((154, 100, 149, 151, 152, 157), (102, 156, 107, 105, 104, 99)) out 151
((138, 137, 117, 119, 117, 116, 116), (105, 106, 143, 142, 143, 144, 143)) out 117
((109, 152, 121, 117, 109), (119, 143, 132, 128, 117)) out 121
((128, 132, 122, 124), (100, 125, 129, 149)) out 132
((156, 147, 105, 133), (125, 132, 145, 109)) out 147
((117, 157, 129, 137, 116, 122), (114, 132, 140, 138, 120, 104)) out 137
---
107  125  104  103  119  125  103
105  125  102  101  120  125  101
104  125  100  100  119  124   99
result: 101

130  155  128  154
129  146  128  146
result: 154

104  145  108  146  107  145  139
116  132  121  134  119  133  129
result: 139

123  121  120  120  121  120  125
107  154  100  156  101  157  156
result: 125

115  113  107  101
125  123  119  116
145  146  137  137
result: 116

136  130  108  100
132  129  121  121
result: 100
---
[[139 140 106 123 139 122]
 [140 105 128 138 121 142]
 [117 142 136 108 128 135]] yields 139

[[156 126 137 144 124 132]
 [120 124 136 128 123 129]
 [147 117 130 140 131 134]] yields 156

[[154 127 150 102 109 122 132]
 [111 134 109 157 141 136 117]
 [107 134 109 156 137 139 118]] yields 154

[[140 122 131 129 125 150]
 [115 122 133 125 137 124]
 [132 129 130 143 122 120]] yields 140

[[124 109 131 144 130]
 [136 150 129 117 131]
 [125 108 133 145 130]] yields 124

[[117 122 147 121]
 [155 133 129 138]
 [130 127 109 140]] yields 117

[[117 139 135 139 102 131]
 [131 130 127 129 127 130]
 [142 117 116 119 150 131]] yields 117
---
array([119, 141, 138, 102, 149]) value 119
array([146, 103, 123, 109, 132, 111, 109]) value 146
array([121, 120, 131, 141, 128, 126, 105]) value 121
array([153, 129, 134, 135, 130, 148]) value 153
array([138, 143, 105, 103, 154]) value 138
array([135, 130, 158, 131, 118]) value 135
array([108, 117, 130, 116, 123, 150]) value 108
---
[[147 100 122 120]
 [132 120 122 152]] Out: 122

[[132 116 127 125 128 141]
 [156 117 124 134 125 125]] Out: 124

[[151 112 129 142]
 [104 150 114 115]] Out: 114

[[138 114 129 129]
 [148 125 101 150]] Out: 101

[[144 119 132 104 135]
 [135 125 131 108 142]] Out: 131

[[139 141 136 129 121 131 104]
 [134 128 131 124 119 123 123]] Out: 131

[[132 121 103 147]
 [114 131 136 155]] Out: 136

[[115 110 130  99]
 [143 136 142 157]] Out: 142
---
[110 128 119 121 120 105 147] gives 119

[[123 122 146 124 107 134]
 [119 125 131 125 143 129]] gives 131

[128 131 145 102] gives 145

[133 126 115 150 134 141] gives 115

[[148 120 154 108 119]
 [110 131 114 131 137]
 [132 137 121 136 130]] gives 121

[120 128 123 103] gives 123

[105 128 150 110 125 140] gives 150
---
[[151 109 110 144 113 107]
 [151 110 110 146 112 107]
 [150 110 111 143 115 107]] -> 144

[125 103 120 154 116 144] -> 154

[151 120 142 154 150 116] -> 154

[137 117 155 136 152 143] -> 136

[132 140 121 130 143 149] -> 130

[[128 127 128 144 129 122]
 [138 117 120 154 115 106]
 [133 121 137 134 137 112]] -> 144

[120 114 150 127 126 117] -> 127

[[126 153 143 129 132 110]
 [136 122 120 149 112 143]] -> 129

[152 103 153 150 148 154] -> 150

[109 154 130 104 138 152] -> 104
---
[143  98 110 145 124 125 110] result: 143, 110

[151 156 125 150] result: 151, 150

[[141 130 140 114 139]
 [145 112 116 105 127]] result: 141, 127

[148 110 149 142 113 109 145] result: 148, 145

[151 106 149 107 117 153] result: 151, 153

[[133 135 131 155 124 138 145]
 [133 134 136 144 134 139 142]] result: 133, 142

[105 101 156 143 128] result: 105, 128

[156 103 135 149] result: 156, 149

[[121 105 135 110 140]
 [156 114 136 146 108]
 [154 123 135 140 108]] result: 121, 108

[135 146 122 142 154] result: 135, 154
---
[110 141 125 150 137 119 145]	145
[120 117 128 149 124 121 120]	120
[112 139 124  99]	99
[144 150 135 132 132]	132
[132 134 120 110 140 154]	154
[114 101 134 133 112]	112
---
[[124 127 157 103 123 130]
 [147 145 115 106 124 130]
 [151 134 126 109 145 131]] >> 123

[[137 118 130 122 151]
 [143 138 144 121 143]
 [139 134 129 122 156]] >> 122

[[123 131 129 123 125 116 127]
 [132 139 144 154 147 131 141]
 [131 137 124 141 136 120 149]] >> 116

[[141 129 125 126]
 [148 124 129 121]
 [116 156  98 153]] >> 125

[[127 115 119 120 120]
 [146 136 112  99 120]
 [129 114 121 121 120]] >> 120

[[122 135 142 127]
 [139 131 149 114]
 [103 144 147 139]] >> 142
